A small network was shown many inputs. Here are its activations along a few directions, one row for each input.
In each table, some parts of the input vary, and every possible input appears once, in random order.
A made-up example of a description, with smaller parts first: one of 5 places around a ring, together with either a single point or (one of 2 separate values, together with one of 4 places along a line) or one of 11 places along a line.
Shared parts are said once, and a part with two or three values counts as separate values.
(in the rows, 128 means zero)

Other details of the inputs vary at random and push rows far along two fixed directions, the same in every table; ignore that.

Table:
row 1: [145 117 162 131  96  59 117  95 120 124 175  96 156 153]
row 2: [101 127 104 118 166 234 113 153 125 121  78 170 102  77]
row 3: [ 91 142  68 110 152 195 138 172 124 135  96 156 101 118]
row 4: [132  98 132  58 116  91 112  97 137 123 122 207  78  72]
row 5: [100 144  65 113 162 192 130 178 116 149  75 152 118 113]
row 6: [152  97 178 128 105  57 126 114 147 117 170 109 146 177]
row 7: [141 156 148 215 152 180 127 151 126 112 120  72 176 147]
row 8: [106 160  62 103 161 180 128 163 125 135  82 160 112 107]
row 9: [ 85 130  62 112 157 191 136 173 122 135  92 156 104 123]
row 10: [164  82 213 161 102  67 115  78 137 113 166 121 135 120]
row 11: [129 158 144 195 158 199 145 135 136 122 122  51 149 170]
row 12: [157 105 164 153 105  46 131 109 128 143 153 108 149 150]
row 13: [126 151 149 182 154 189 134 153 142 103 135  72 161 178]
row 14: [127 149 134 220 157 184 140 139 123 122 118  61 161 153]
row 15: [127 109  93  83  98  66 140 127 113 170 115 190  91  82]
row 16: [109 110  84  58  92  71 124 111 103 150 136 182  98  89]
row 17: [102 158  71 112 158 212 135 180 120 145  73 156 116 103]
row 18: [114  92  91  57 113  69 126 145 126 152 124 193  99 122]
row 19: [164 129 175 128 112  60 128  94 151 115 157 103 143 160]
row 20: [ 92 143  59 120 163 205 138 168 117 149  73 145 106 109]
row 21: [164 103 187 135 105  55 130 103 145 132 158  95 150 171]
row 22: [120 178 137 197 143 208 132 126 115 102 145  47 163 151]
row 23: [139 182 149 182 160 189 138 132 146 101 124  64 158 163]
row 24: [145  72 209 135 111  85 113  86 152  98 176 123 128 151]
row 25: [120 120  92  51  90  77 109 127 104 139 134 197 112  78]
row 26: [133 176 140 184 159 187 144 122 143 107 125  61 142 162]
row 27: [119 115  84  56 113  69 137 114 129 153 113 187  81 102]
row 28: [152 131 178 131  87  68 124  90 124 117 184  92 159 146]
row 29: [119  92 132  59  98 104  94  96 109 117 143 206  96  53]
row 30: [163 116 175 153  96  52 135 108 133 140 156 109 150 142]
Each input here is: one of 5 separate values, together with either a single point or one of 5 places around a ring.
Question: The inputs of row 18 and row 5 match in every part but the choice among 5 separate values. If row 3 is changed in the same way as row 18 into row 5, which row does it become?
Answer: row 11
Question: Which other rows does row 14 become when the place on the ring of 5 takes its other values? List them by row number.
Answer: row 7, row 12, row 15, row 30
Question: Which other rows does row 16 become when the place on the ring of 5 takes its other values? List them by row number.
Answer: row 1, row 22, row 25, row 28

Table:
row 31: [111 161 122 179 145 209 117 134  99 115 138  54 170 145]
row 32: [120 113 116  49 114  57 135  85 154 115 156 159  77 151]
row 33: [138 100 171 178 118  76 121  88 132 108 172  83 147 165]
row 34: [135 198 122 183 152 202 140 146 121 127 116  67 152 138]
row 35: [108 119 107 109 153 195 106 171 121 125 100 187 105  86]
row 36: [125  77 106  83 101  32 125 139 124 162 128 168 127 140]
row 37: [137 111 122  97 105  61 148 108 136 151 135 169  81 108]
row 38: [138 161 112 193 167 165 152 169 141 136  91  84 157 164]
row 39: [111 155  81 115 139 179 127 141 115 131  77 172 117  65]
row 40: [110 175  56 105 143 164 129 142 103 158  81 149 116  80]
row 41: [160 111 167 165 120  58 150 109 150 150 134  74 154 186]
row 42: [156 123 186 175 106  86 112 102 127  91 173  95 179 144]
row 43: [100 125  67 108 138 162 134 202 118 153  93 172 119 122]
row 44: [116 152 117 210 167 189 124 147 122  96 129  87 153 147]
row 45: [113 118 106 103 159 195 121 138 126 139  75 170  90  80]
row 46: [122  85 134  80  84  82 111 102 111 124 147 170 122  92]
row 47: [ 83 113  71 112 142 183 123 144 106 129 106 162  97  93]
row 48: [151 154 171 146 107 101 141  99 129 135 165  67 147 158]
row 49: [147 165 168 112 117  82 128  77 149  96 188  49 156 202]
row 50: [152 123 176 124 127  65 146 105 177 106 170  54 153 248]
row 51: [155 101 172 160 118  80 154 106 146 148 138  68 145 188]
row 52: [140 199 112 189 157 180 135 140 117 126 110  69 162 133]
row 53: [ 98 130  72 115 149 177 143 132 118 143  85 157  83  89]
row 54: [134 121 117  73  82  55 119 123 107 154 161 160 121 108]
row 55: [117 142  71 111 144 155 154 185 132 165  75 165 106 117]
row 56: [123 160 145 189 139 217 119 154 121  89 134  93 168 128]
row 57: [ 93 135  92  91 118 189 117 162 107 117 119 183 121  78]
row 58: [163 111 221 127 136  91 116  70 181  78 178  75 136 201]
row 59: [120  63 114  73  96  47 130 134 121 163 134 161 116 141]
row 60: [131 103 114  97 111  52 140  92 132 153 123 166  87 104]
row 61: [128  62 152  77 111  91 101 106 125 132 136 178 102  99]
row 62: [157  97 148  89 121  54 120 108 143 144 116 189  95  92]
row 63: [137 122 114  72  93  62 135  93 111 167 132 143 105 102]
row 64: [119 157  92 111 130 178 134 154 122 130  90 174 110  72]
row 65: [137 122 101  78  90  33 112 122 101 149 151 168 129 102]
row 66: [135 136 154 196 175 201 101 150 133  92 119 102 161 135]
row 67: [154 105 196 167  97  77 111  84 127  96 176  87 176 146]
row 68: [130 149 164 179 172 226 129 140 144 109 110  92 133 137]
row 69: [130 125 132  34  96  68 123  90 148  97 153 170 106 129]
row 70: [173 101 212 165 131  84 120  76 155 121 145  90 140 153]
row 71: [110 139  89 102 129 184 131 134 114 133  84 165 108  68]
row 72: [127 173 149 183 142 221 139 137 132 100 120  83 155 129]
row 73: [141 111 176 176 113  95 131 107 137 109 178  88 138 164]
row 74: [139 138 175 148  99 105 123 109 117 120 194  66 168 171]
row 75: [126 115 103  75  90  46 109 110  98 151 147 159 128 103]
row 76: [120 134 150 196 181 227  98 145 130  95 110  93 161 135]
row 77: [ 82 125  78 106 136 181 129 157 113 129 121 171  96 101]
row 78: [ 98 111 111  93 148 198 108 164 121 126 109 186 103  90]
row 79: [154 132 164 185 130  79 143  94 145 119 148  88 132 153]
row 80: [ 97 144  76 107 141 175 148 146 124 143  99 169  80  94]
row 81: [156  97 156  84 111  72 126 112 145 148 125 183  88  98]
row 82: [104 138  71  97 142 165 156 182 129 165  80 165 104 121]
row 83: [135  88 106  92 102  26 128 151 125 157 132 173 130 141]
row 84: [139 180 135 199 155 198 132 139 131  99 105  91 163 118]
row 85: [107 138 127 179 151 206 138 185 130 122 128  76 166 186]
Question: Describe the family of inputs behind these rows.
Answer: one of 5 separate values, together with either a single point or (one of 2 separate values, together with one of 5 places around a ring)
Question: The inputs of row 50 and row 69 match in every part but the choice among 5 separate values. If row 38 is changed in the same way as row 50 into row 69, which row does it become?
Answer: row 84
Question: A walk changes only the place on the ring of 5. It starts at row 31 and steps to row 74. List the rest of the walk in order.
Answer: row 54, row 65, row 75
